These are the activations of a small network on made-up records, seen along a few directions, one row for each record.
Here are examples, each followed by its value of one field, NASI.
Other fields move the rows too, some of them a lot.
Random noise pushes rows far along 12 fixed directions. That doesn't count. These rows show it; they differ only by the noise:
[ 125  128 -270 -212  118  136  195 -293  340  203 -139 -106 -126 -153
  -10 -302  -43  266 -607  -86 -104  -81 -211   78 -222  -51]
[ 385   39 -269  -58  352 -182  -96 -204  128   -3  457  -26 -256 -161
  238 -142  318 -330 -360 -148 -174  -63 -127  146    0  179]
[ 289  221 -524   -1  498  236  -71    6 -259  -40 -494  378 -468  277
 -198  367 -310  298 -147  234  331   71  318 -222  416  254]
[ 111  343   73  130  629   51 -116  218  300  152  121   26 -270 -232
   47   -4    1  403 -393   19   96  -57 -432 -281   24 -232]
[-493   97  221 -352    3  316   27  -82  -57 -313  187   80 -445 -228
 -301 -134 -382 -384  316  -17 -160 -293 -389 -272 -452 -151]
[ 164 -257    5 -363 -307  206  -53 -106 -140   89 -170   86  347  176
   22    1  112 -132  479  305   53 -413 -192  437  176 -259]
[  52  -44  -76  143 -455  108  -66 -254  -83  -65  381 -342 -220 -264
   70  166 -252 -506  -86  -86  259  208  280 -344 -203   33]
[ -46 -118   31  -25 -242 -332  -28  334   62   97 -276 -108  244  -69
   19  236  181   99  272 -172  145  -69  -11  101   27 -180]
[ -75 -232  341  -68   48  148 -188  -21   46 -192  109  216   -1 -159
  214   11  137  -63  -19  155    0   19  277  536   94  131]
[-129 -181  200 -154    9   -2 -161  -67  -58  182  490  259  203  102
   21  133  -40  209   56  283  -77  183 -106  313  -73  -53]
[  16 -146  340  -92  739  -75   15  -68   49  -29  743  389   99  -22
   88 -378  259 -197    8  383 -606 -280 -347  487   28  221]
[  -7  -57  223 -121  208   33 -141   35   88   -1  220  174   52  -58
  140  -80  205   27   77  141 -131 -160 -268  376   64  -93]
[-267 -243 -241  134 -395  105  642 -464   29  234   18 -179  145 -238
   21  -61 -227 -126 -184  507   33  424  295  602   25  259]
[ -56  -61  -54  -18 -559  202  -47 -237 -261  -59   65 -152  -33  134
 -231  134 -499 -254  142  -60  113   31  309 -504 -276   47]

[-164 -138 -182 -155 -214   92  184 -173 -269  440  564   59  184    5
 -136  369 -336  -54  403  705  292  296 -382   95    9 -315]
zuf
[ 133  -88  358  493 -239  160  -94  -11  261  147  -53 -238  306  -33
  330  -42  189  413 -446   -5  164  351  273  146  209 -106]
binu
[ 162   91  392  602  488 -455 -310  611 -289  -41  203  235  328  348
  -49  283   53   99  420   99 -113 -113  252 -438  395  257]
mobi
[-734  264  118 -113  -47 -234  -10  234  169   14  166   -4 -347 -284
  -55  190  -37  222  200 -208   27  343 -601   85 -309 -281]
zili
[ 244 -136  152   53 -391 -101   23   22  -15  -88 -207 -288  391   53
   -3 -281   22 -375  205 -253 -152 -489  271 -263 -139   72]
zuf
[ 264  179 -206    4  584  237   91  -49  202   -7 -344  152 -263   24
  185 -218  379  226 -280  151  -27 -117 -328  423  445  -58]
zakud
[  75 -152   99 -300  700 -200 -310  487  329   87  157  291 -243 -488
  166  463  392  415 -376   -8  418  291  -74  245   63 -310]
zakud
[-536 -587  663 -439 -182  -51 -340  159  -22 -452  378  313  -34 -229
  -28  189  121 -194  119 -261 -108  266  475  314 -458   75]
binu
[ -82   59  -57 -412  223   85  136  113  131  -38 -378  112 -101 -176
 -125 -151  -26   29  111   36  -13 -397 -240  132 -102 -137]
dalu
[  29   -5  111   48  641  -25  208 -100  -11 -131  321  225  -59   64
 -124 -448  -19 -205 -169   94 -558 -240  -57  -69  -82  339]
zupe
[-460  -17 -220   21 -658 -350   30   85 -398  265  188    1  204  306
 -233  570 -374  115  626   71  204  538   -3 -142 -135  -58]
dalu
[-456 -260  618  338 -179  -34  -35  200  -43 -341   -3   93  186   33
   82  -24  178  -16  254  -50 -205  225  320  314  100  179]
binu
[ 278  338 -472  178  140  414   46 -559 -219  -64    2  144 -386  313
   97 -201 -222 -127 -211  270  -66   80   88   85  326  405]
zuf
[ 213   85 -286 -199  217   37  -84 -225 -180   71  502  137 -190   17
   90   78   68 -354  136  316  -17  -68 -349  195  132   -5]
des
[-406 -144  166   20 -193  140  244  -22 -139 -106  206  -87  -68 -193
 -214   56 -261 -365  355  184   26   64 -136 -174 -165 -143]
zupe
[  83  301 -348 -268 -159 -163 -664 -162 -140   22  186  294 -253  574
  178  228  207  436  -43 -483  -67  324 -276  160    2   13]
zili
[ -36   30 -193 -214  214  137  217 -155  347  353  -59   59  -11 -262
   83  -57   26  518 -503  280  100  174 -312  493   -9 -196]
vez
[  48   -7  497 -405 -311  260 -486   60  372 -146 -205 -100   51 -202
  105 -235  -49  238 -338 -553   61 -344  166 -208 -544 -285]
dalu
[-413   59  226    6  217 -190  115  322   13   18  215   56  -54 -198
 -306  122 -283   59  184    6  -98  -11 -227 -394 -306 -101]
vez
[-518   69  293   -3   14   81  -76   16  172 -211 -145  224 -152   26
  138 -152  215  389  -58 -190 -228  241 -225  565   -5  -22]
zupe
[ 287 -112 -589 -335 -260   87   67 -432 -252  116 -287  177   12  384
 -171  104 -276   50 -205   66   10   81  514  125  -33  362]
des
[  85 -147  517 -222  -10  115 -545  255 -170 -123  307  256  238  135
    3  139   12  -84  494   47    5 -399 -113 -130  -30 -270]
vez
[  15  -32 -249 -133  171   42  201 -323  231  -91  -32  -11 -355 -449
   91 -122  -73 -141 -693  -28   34  232  523  286 -166  434]
mobi
[ 123 -281 -221 -262 -234 -530   37   13   12  135  276 -138  236 -125
   51  115  271 -325   87 -199  -79  -13   43  187 -218   47]
des
[  65 -270   28 -268 -693  246  -75 -342  -64   38    5 -133  265  -30
  167  -28  -65 -238   89  112  166    6  329  369  -82  -35]
zili
[ 239   82 -300  155  -40 -202 -160  104 -312 -207  -38  -89 -250  309
 -134  223   13 -362  254 -361   42  -20  155 -610   86  142]
zakud
[  97  268  608  559 -103  376 -416  209  178  113  -35 -121  264   39
  403   14  124  518   11  193  295   -5 -240   10  432 -427]
mobi

Here are new rows. What is NASI for each?
[-338 -497 -234 -451  -11 -232  475 -101 -134 -283 -309  233  -99 -283
 -259   68 -115 -475   83  127 -125   43  764  550 -199  611]
des
[ 178  401 -349  492 -195 -498  430  233   57  -61 -793 -512  164  181
  -61 -418  186 -280  324 -569 -334 -552 -164 -432  136  178]
zuf
[ 226 -207 -177  419    7 -182  316  122  -69  118 -105 -150  187 -304
  202  275  101 -305   81  427  338  167  496  332  500  233]
vez
[-171  -72   48 -465 -146  382   49 -515  -86   95  453  207   33  107
 -157 -281 -399  -74  -40  302 -258  -51 -170  136 -410    9]
zuf
[-371  145  425  563  -77  302  191  203 -296   83 -382  169  400  515
 -244    1 -453  494  536  528  -36    0  -12 -176  366  -38]
zupe
[-403   53  554  245  286 -142  -88  464  229 -331  134  -76 -352 -656
   57  152  -54 -153  -93 -169  144  100  238 -225 -216   60]
des
[ 148 -404  131 -371  531 -200   86  258 -107  181  387  261  309 -130
 -283  139 -160 -111  136  441    4 -269  149 -165 -166   28]
dalu
[-209  313  226  490  604  287  269  190  200  -11  -79  -24 -300 -335
  -21  -97 -190  250 -251  321  131  101 -235 -234  222 -110]
zupe
[ 147   33  -29  385  141 -147  253 -138  103  183  228 -155  215   12
  125 -278   64   16 -278  117 -222   70    6   41   78  214]
zuf
